Each row below holds a small network's activations on one input, seen along a few directions.
Each table varies a few parts of the input and shows all the possible inputs, shuffled.
Descriptions start from the smaller parts, as in this example, which fits no table here: one of 5 places around a ring, together with either a single point or one of 9 places around a ring or (one of 2 separate values, together with one of 6 places along a line).
Shared parts are said once, and a part with two or three values counts as separate values.

Other details of the inputs shift rows strongly along three fixed directions, in all tables alike. That doesn't count.

Rows:
r1: [-52 -24 -19  41  31 -16 -27 -27 -59  32  24 -65   5  10]
r2: [ 12   8  19   5 -49  50  -6  18  37   5  -1  44 -36  -6]
r3: [ 46  89  11 -19 -24  -3   5  53  77   6  39  18 -39  19]
r4: [-19   9  -4  10 -39  48  -7   2  49   9 -15 -27 -10  38]
r5: [-23  17 -18  23  60 -59 -28   1 -39  38  51 -63 -28  13]
r6: [ 49  32  -4 -19 -17  10  -3  27  25  -2  -4  37  -3 -12]
r7: [-35 -29 -10   5 -23 -13  -9  -5 -34  -1  -1 -46   9  -2]
r8: [ -6 -10  -3 -11 -17 -10  13 -25 -10  -7  -5  13  20 -23]
r9: [-32 -29 -13  17 -82  66   7 -39 -10  -9 -41  -5  30   4]
r10: [  3   4  -6   6  93 -53  -8 -14 -30   7  16 -29  28   6]
r11: [ 62  17  44 -27  -8  25  42 -12  56 -32 -18  93  -2 -13]
r12: [ 9 27 25 -3  7 -3  1  8 42 -8 20  5  9  2]
r13: [ 40  -8  15 -22  24 -37  26 -19 -25 -18  -8  57  30 -49]
r14: [ 40  76  15 -11  29 -16   3  47  54   2  33  -6 -38  21]
r15: [-13 -45  18   0 -40  13  23 -47 -32 -34 -22  23  37 -31]
r16: [  3 -15  25  -6  29 -20  16 -24 -22 -25  -4   4  18 -23]
r17: [-20  43   3  12 -39  38 -10  34  63  10  10 -44 -26  39]
r18: [-28 -30 -11  -6 -42   5   3  -1  18   5 -16   3   5   9]
r19: [ 16  35   4  -3  35 -31   5  15   0   7  37   4  26 -10]
r20: [-10 -11 -11  28  64 -28  -3 -31 -91  24  12 -44 -11  -1]
r21: [-62  -9 -43  10 -55  25 -23  21  17  35 -19 -72 -34  54]
r22: [-11 -28  16  -8   3  -2  17 -32   3 -21 -16  19  14  -6]
r23: [-12   5   3 -12  14 -26  -8  27  35  10  13 -17 -18  24]
r24: [ -43  -20  -32   16   72  -36  -21    2  -72   24   -9 -102  -14   43]
r25: [-38 -30 -22  -1 -81  64 -17   2  30   7 -41  -7  -9  22]
r26: [ 10  34   8 -10  65 -60  -9  35   6   6  29 -33 -18  -2]
r27: [ 28  20   2  -9   6 -17  18  -9  17   1  15  30  30 -26]
r28: [ 49   4  37 -28 -14  11  12  11  70 -31 -11  89   6 -29]
r29: [ 32  66 -13 -15  69 -50 -25  65 -14  24  47 -33 -23  23]
r30: [-23 -47 -18  -4   1  -5  -3 -27 -57  -6 -24 -13  31 -37]
r31: [-21 -30  -2   9 -78  73  21 -37  26  -6 -50  34  23   6]
r32: [-24  24 -14   2 -19  -1 -14  41  -5  19  13 -51 -26  35]
r33: [ 64  15  26 -19  47 -28  39 -21  21 -16   4 106  50 -39]
r34: [-18  17 -22  -4 -76  32  -8  27  34  17 -11 -24 -26  25]
r35: [  6   1  18  15 -55  35  -3   7  25   6  -3  23 -36   5]
r36: [ 30  59  -5 -21   5  -5  16  28  64  16  13  35 -26  14]
r37: [ -3 -34  19  37 -56  61   4 -50 -15  -6 -25  30  11  -4]
r38: [ 42  -2 -13   8 -12  37   7  21  42 -23  15  64 -34  -5]
r39: [-17  15  -7 -10 -38   5 -19  40  38   6  18 -17 -15  -5]
r40: [ 24 -23  -2 -20  75 -46   7 -19 -47  -6 -10  39  38 -36]
r41: [ -1 -28   5  15  -2  21  21 -46 -66 -21 -27   5  49 -19]
r42: [ 11 -43  29   2  26   2  24 -36 -72 -34 -42  12  24 -20]
r43: [-59 -46 -23  15 -24  40 -22  -3 -22   1 -42 -59 -10  31]
r44: [ 33 -20  32 -17  74 -35   7 -16 -47 -36  -8  41  37 -51]
r45: [-30  33 -13  13 -17 -24 -36  56  42  50  57 -59 -62  40]
r46: [-21 -23   1   5  -9  28 -14   5 -23 -13 -25 -36  -6   8]
r47: [ 18  -6 -38  10  79 -45 -21  20 -19  -4  50  -3 -19  -6]
r48: [-38 -60   2  20 -34  25 -27 -26 -35   3  -7 -12   2 -12]
r49: [-20 -53  -8  -2   8 -11  19 -57 -44 -12 -30  11  38 -23]
r50: [ 53  53  -3 -19  35 -34  16  10  -1   1  21  25  -2  -2]
Each input here is: one of 2 separate values, together with either a single point or (one of 4 places along a line, together with either a single point or one of 5 places around a ring).
Question: Changing only the choice among 2 separate values turns r8 into r50. The same change can be made to r30. Which row results?
Answer: r6
Question: Changing only the choice among 2 separate values turns r23 into r24. The same change can be made to r26. Which row results?
Answer: r42
Question: Which other rows does r3 become when the place on the line of 4 takes its other values? List them by row number.
Answer: r29, r32, r41
Question: Which other rows does r1 become when the choice among 2 separate values takes its other values? List them by row number.
Answer: r37
Question: Which other rows does r30 become when the place on the ring of 5 takes its other values? List them by row number.
Answer: r28, r39, r40, r44
Question: Which other rows does r48 become when the choice among 2 separate values takes its other values? List them by row number.
Answer: r2
Question: Which other rows does r27 become when the place on the ring of 5 takes its other values? List them by row number.
Answer: r10, r12, r19, r33

Rows:
r51: [  9 -49  11  23  33  33  23 -71 -84 -43 -47  15  44 -25]
r52: [ 39   7  33   7  31   2  23 -26  -1  -1 -12  43  -1  -1]
r53: [ -3 -20  37 -15 -96  63  22  -6  33 -35 -54  30  16  -2]
r54: [ 10 -24  -1  -5 -69  41  -6  12  43  -5 -15  62   3 -21]
r55: [ 24 -24   4   7 -32  34  27 -40 -36 -22 -10  56  36 -41]
r56: [ -19    1   -7   16   99  -54  -26   17 -107   23   33  -86  -10    4]
r57: [-38 -36  -5  -7  -7  -5  -2 -32 -79  -7 -40 -43  34 -14]
r58: [-101  -76   -7   26  -30   -2  -27  -44  -71   -3  -24 -108   36    0]
r59: [ 35   5  33 -21 -11 -24  26   0  71 -36  17  79   5 -37]
r60: [ 29 -15   9  16  49   9  15 -37 -70 -22   6  30  25 -32]
r61: [ -5  38 -14   3  29 -25   2  16   8  40  10 -40 -13  45]
r62: [-21 -20 -11 -18 -90  57  -6   7  65  -6 -40  32   5  -1]
r63: [ 58  81  16 -24  15 -43  -5  70  38  21  55  23 -31  -8]
r64: [-19  13  17   4 -42  36 -19  30  36   1  -9 -48 -36  26]
r65: [-50 -13 -30  19 -48  41 -54  43  38  29  12 -50 -45  39]
r66: [ 27  22   1 -13  47 -40  24 -24 -28  21   0  24  21  -7]
r67: [-29 -10  -9   9 -34  26 -15  16  38  -2  -7 -42 -53  34]
r68: [-20 -37  25  13 -29   3  16 -57   5  -5  -9  23  38 -20]
r69: [-10  34 -36 -12  26 -19 -31  62  36  29  10 -49 -20  50]
r70: [ 17  13  -6 -10 -53   3   3  26  51  -1  19  38 -39  -6]
r71: [ -5   3 -14   8  -8  28  18 -13 -17 -16 -25 -10  25  13]
r72: [ 58  72  -1 -26  19 -10  23  20  43  -3  22  47   9 -12]
r73: [ 43 -18   3 -31  73 -56  37 -37 -58 -29 -14  53  28 -45]
r74: [ 11  54   2  15  21 -15 -16  33  28  43  49  -5 -47  31]
r75: [-45 -75   5   6 -35  24  -6 -40   5 -26 -33  16  47 -32]
r76: [-69 -29 -33  20 -56  59 -50  27  40  19 -22 -83 -40  57]
r77: [ 37  51   4  -5  90 -64   4   5   7   0  61   0  28 -18]
r78: [  6  45 -16   1  28 -32 -27  58  32  22  57 -23 -72  28]
r79: [ -29   -6  -36   27   71  -57  -14  -20 -102   52   25  -68    4   10]
r80: [ 60  12  25 -35  11 -12  42   5  35 -36 -14  83  -2 -12]
Question: Describe the family of inputs behind these rows.
Answer: one of 5 separate values, together with either a single point or one of 5 places around a ring
Question: Changing only the choice among 5 separate values turns r53 into r69. The same change can be made to r56. Which row results?
Answer: r65
Question: Which other rows does r70 become when the choice among 5 separate values takes its other values? List them by row number.
Answer: r54, r55, r63, r79
Question: A walk changes only the place on the ring of 5. It starts at r73 and steps to r70. List the rest of the walk in order.
Answer: r78, r67, r80

Rows:
r81: [ 31  -2  36  -8 -31  39  18  -5  27 -33 -22  50  -2 -13]
r82: [ 24 -33  49  -3 -48  24  25 -33  26 -37 -12  89  21 -48]
r83: [ -6  22  -7  14  17  -4 -14  19  14  24  22 -30 -31  30]
r84: [ 31 -31  40   1 -38  39  25 -33  26 -34 -19  93  20 -36]
r85: [-73 -31 -43  37 -41  35 -29 -10 -35  34  -8 -85 -28  41]
r86: [-109  -95  -28   32  -38   16  -31  -45  -69   -2  -31 -102   13    9]
r87: [ 12   1 -12  10  47 -26  -6  -4 -38  14  23   3   1 -12]
r88: [ -2 -13   7  16  52 -12  -1 -18 -72  -1  -2 -32   7  -1]
r89: [ 19 -26  -5  -5  34 -16  10 -23 -48 -13 -10  33  28 -28]
r90: [  9  -1  -8  -1  37 -12   2  -1 -62  -1  -8 -17   6  -4]
r91: [ 25  66  -4 -20  18 -14 -12  66  48  15  23 -19 -37  29]
r92: [ 33 -21  22   6  19  12  21 -36 -68 -20 -18  43  20 -36]
r93: [-39   6 -23  -4 -81  40 -28  41  83  12  -3 -32 -33  35]
r94: [ 13  12  10 -17 -51   4   3  22  54  -5  12  44 -10 -16]
r95: [ 29  23   5  -4  59 -25   3  13   6   3  14   7 -15   9]
r96: [ -9  -3 -15   1  52 -26  15 -35 -53   7 -16 -30  37   8]
r97: [-13  19 -13  -3 -89  54  -9  32  77  12  -7   5 -39  32]
r98: [ 15  12   4 -23  29 -42  -5  23  16  -3  17  11   1 -14]
r99: [ 24  24   5  -3  29 -42  -6  15  -2  12  44  18 -10 -20]
r100: [ 24  35 -14 -15  66 -38  -6  32   3  16  13 -14 -16  18]
r101: [ -5  33 -13   1  10 -11 -23  43  56  17  32 -25 -34  27]
r102: [-31 -34  13   5 -85  66  26 -48  -7 -26 -61   3  40  -3]
r103: [ -5  34 -14  -7   8 -18   3  10  33  15  14 -17  14  16]
r104: [  3   3   6 -11  26 -40  18 -24 -16  -6   3   5  44 -23]
Question: Changing only one part turns r103 into r102. The same change can be made to r84. Which row results?
Answer: r88
Question: Describe the family of inputs behind these rows.
Answer: one of 4 places along a line, together with either a single point or one of 5 places around a ring
Question: A walk changes only the place on the ring of 5. It starts at r92 and steps to r88. List the rest of the walk in order.
Answer: r81, r91, r90
Question: A walk changes only the place on the line of 4. It starts at r92 and steps to r85. List the rest of the walk in order.
Answer: r87, r99
